These are the activations of a small neural network, seen along a few directions. Each row is one input.
Each table varies a few parts of the input and shows all the possible inputs, shuffled.
A made-up example of a description, with smaller parts first: ring(8) and (point or line(9) or (values(3) and line(4))).
Shared parts are said once, and a part with two or three values counts as separate values.

A family of inputs:
row 1: [ 31 -11  30 -29 -25  52  -2 -19  -4   4  45  -7   0  30 -33  -2  35  -4
  19]
row 2: [ 11 -31   3  17   0  12 -30  24 -11  11   2   9 -68   2   8 -18 -13  22
   5]
row 3: [-13 -35 -16  14   0 -30 -17   9   6   7 -19  -2 -28   6  29   4 -41  29
 -28]
row 4: [  8  -9  12 -37 -24   6   4 -26   8  -2  29 -22  38  35 -13  10  11   2
  -8]
row 5: [-13  20  -2 -43  -5  -1 -13 -34  34   2  20  -5  50  10 -17  23  17   8
   5]
row 6: [-30  -1 -28  16  18 -34 -34   1  33   5 -29  15 -13 -20  31  11 -37  45
 -11]
row 7: [ 33 -31  16 -39 -24  40   1 -23 -12   6  32 -14  29  29  -1  -4  34 -16
  12]
row 8: [ 25   9  28 -17  13  31  11 -26  -3   3  46   2   5  17 -34  -4  46 -11
  25]
row 9: [-33  10   2 -31 -46  32  50 -23 -68 -35 -40 -14  60  15 -45 -28 -27 -68
   4]
row 10: [ -6  29 -29  39  27 -51 -15  20  29  -6 -40   5 -17 -48  27  11 -39  21
  -5]
row 11: [  7 -56 -11  10   2   6 -24  13 -13  16 -12   1 -41   0  44 -17 -17   3
  -9]
row 12: [ 12  20  21  -2  -4  19  32   0  11  17  39  -8  24  11 -25   8  55  -5
  13]
row 13: [-56 -10 -16  28 -22  -1  10  10 -68 -23 -98   4   4   3   0 -34 -72 -58
 -22]
row 14: [ 13  38   4 -17  -3  -3  22 -10  11 -13  37  -2  36  -8 -13  26  44 -14
  -2]
row 15: [  6 -10   8  29  38  -8 -13  19  -5   7  -2  18 -63 -11  11 -20  -2  17
  12]
row 16: [ -1   4  -1  46  26 -16  12  50  13  19 -11  14 -38 -14  19  -7   2  25
  -1]
row 17: [  1  20 -16  36  21 -41   3  34  14  -9 -11  23 -27 -38  33  11 -11  16
 -14]
row 18: [  5  44  -5 -19   7 -14   5 -19  25 -10  13 -18  49 -19 -22  29  16 -12
   7]
What is each input in this table made of?
Answer: values(2) and (point or ring(8))
A walk changes only the ring(8) part. It starts at row 3 and steps to row 11. List the rest of the walk in order.
Answer: row 2, row 15, row 16, row 17, row 10, row 6

A family of inputs:
row 19: [ 13 -35  -8  -7  10  -1 -33   1  25  19  25  15 -34   3  38   3  12  38
  -4]
row 20: [ 26 -35  -2   7   8  -7 -22  12  25  29  15 -11 -23   3  36   8  14  18
 -10]
row 21: [ -5  31   2  33   8 -15  20  32   5  -4   7  12 -21 -11  -6  10  13   8
 -11]
row 22: [-18  33  -5  30  23  -9   0  14  22   7 -26  16   1 -21  -5   3   0  13
  12]
row 23: [  7  22  -1  16  -6  -2  13  18 -26 -22  -6   9 -15 -17  -6  -1   0 -28
  -9]
row 24: [ -8  25  -9  10  11   4  -7   0  -7 -11 -39  13   6 -27  -4  -7 -14 -24
  16]
row 25: [ 13   8 -11  16  -2 -31  -3  22  23  -4  18   2 -14 -20  31  31   9  18
 -22]
row 26: [  1 -27  -1   3 -37   7  27  18 -35  -4 -23 -10  13  16   8 -13 -20 -13
 -14]
row 27: [ 38  10  21 -62  -8  20   4 -26  38   4  76 -16  63  24 -20  34  66   0
   9]
row 28: [ 16 -13  -6  -7  15 -22 -39 -19  33   4  21   3 -21   8  16  16 -11  40
  -6]
row 29: [-39   8 -19   0 -18  -8  -1  -4  -5  -8 -55  -1  39  -1   9  -6 -40 -21
  -7]
row 30: [-17  24  -3  28  36 -26  29  14   5   1  -7  11  -2 -16   2   0   7   2
  -4]
row 31: [  5 -12  13  25  15  10   0  21   5  29   6  -2 -29   9  -1 -12  15   6
   5]
row 32: [ 29  24  28 -49 -24  49  24 -51 -14 -14  54 -19  56  20 -54   0  66 -40
  31]
row 33: [-35  -3 -15  -1  -6 -28  26  -4 -25 -14 -39  -4  36   3  13  -8 -29 -31
 -22]
row 34: [ 18  38  36 -42  -7  29  26 -26  13   8  62 -14  49  30 -51  12  74  -7
  27]
row 35: [ 14 -23   8  12   4  26  -6   5 -29   8  -5  -6 -22   4   0 -19   3 -29
  11]
row 36: [-12  24  -5  10  16 -11 -12   7  22   5  -5   3 -19 -17 -24   5 -12  29
  16]
row 37: [ -4   6  14   9  20  -9 -16 -10  16   4   9  12 -30  12 -23  -1  -9  29
   9]
row 38: [  1  13 -21  14  16 -24 -26   2  38   8 -11   6  12 -29  33  20  -4  25
  -3]
row 39: [-24 -18   1 -18 -16   0 -16 -28 -14 -16 -24  -9   7  27 -10  -9 -43   3
 -16]
row 40: [-21   2  -9   4 -35 -15  17  14 -25 -18 -25  -2  17   4   2   2 -24 -24
 -33]
row 41: [-26 -41  -4 -15 -19  21 -11  -6 -27   1 -20   6  -4  26  11 -18 -19   1
  -9]
row 42: [  5   4  16 -61 -47  50  36 -54  -7  -4  39 -24  84  35 -45  18  35 -36
   4]
row 43: [  1   3 -16  12  27 -42   4   2  20   2   5   1   7 -25  39  18   4  14
 -16]
row 44: [ -6  16  -6   9  24 -13  23   0 -25 -17 -21   8   3 -20   3 -10  -6 -35
  -1]
row 45: [ -8 -15  11  10  15  13 -10  10   6  20  15  24 -41   8   1 -15  12  26
  11]
row 46: [ 27  -6   8  14  -9  19  22  22 -34  -9  -1  -1 -18  -6   1 -21   0 -21
   9]
row 47: [  0 -25   8  -4   5  29 -17  -4 -27  -2   3  19 -35   2   2 -24   2  -9
  16]
row 48: [ 34 -19   0  11  -5 -12   8  27  20  10  19  -6 -19  -8  37   9  12  26
  -7]
row 49: [  4  -3  12  -7   9   8 -22 -26 -14 -19  -4   7 -24   4 -21 -11 -20  -5
  12]
row 50: [  7   5 -22  -5  10 -25 -36  -3  39   6   9  -7  -9 -22  14  21 -15  40
   1]
row 51: [-33   1 -18 -19 -22  -7 -12 -11  -5 -11 -35 -17  18   0 -11  -5 -50  -2
  -7]
row 52: [ 16   4  12  29   4   4  29  37   0  10  10   3 -25  -1   1 -13  12  15
   5]
row 53: [ -4  16  -7  -9   5   3 -18  -8  -6 -14 -19  -1 -14 -24 -23  -6 -24  -7
  19]
row 54: [-13 -42  -4   1 -23  16   0   2 -30  12 -28 -18   8  28   9 -11 -17 -20
 -13]
What is each input in this table made of?
Answer: line(4) and (point or ring(8))
Changing only the line(4) part turns row 21 into row 40. The same change can be made to row 30. Which row results?
Answer: row 33
List by row number the other rows that have the line(4) part in common with row 28.
Answer: row 19, row 20, row 25, row 27, row 38, row 43, row 48, row 50
List by row number the other rows that have the line(4) part in common with row 46.
Answer: row 23, row 24, row 32, row 35, row 44, row 47, row 49, row 53
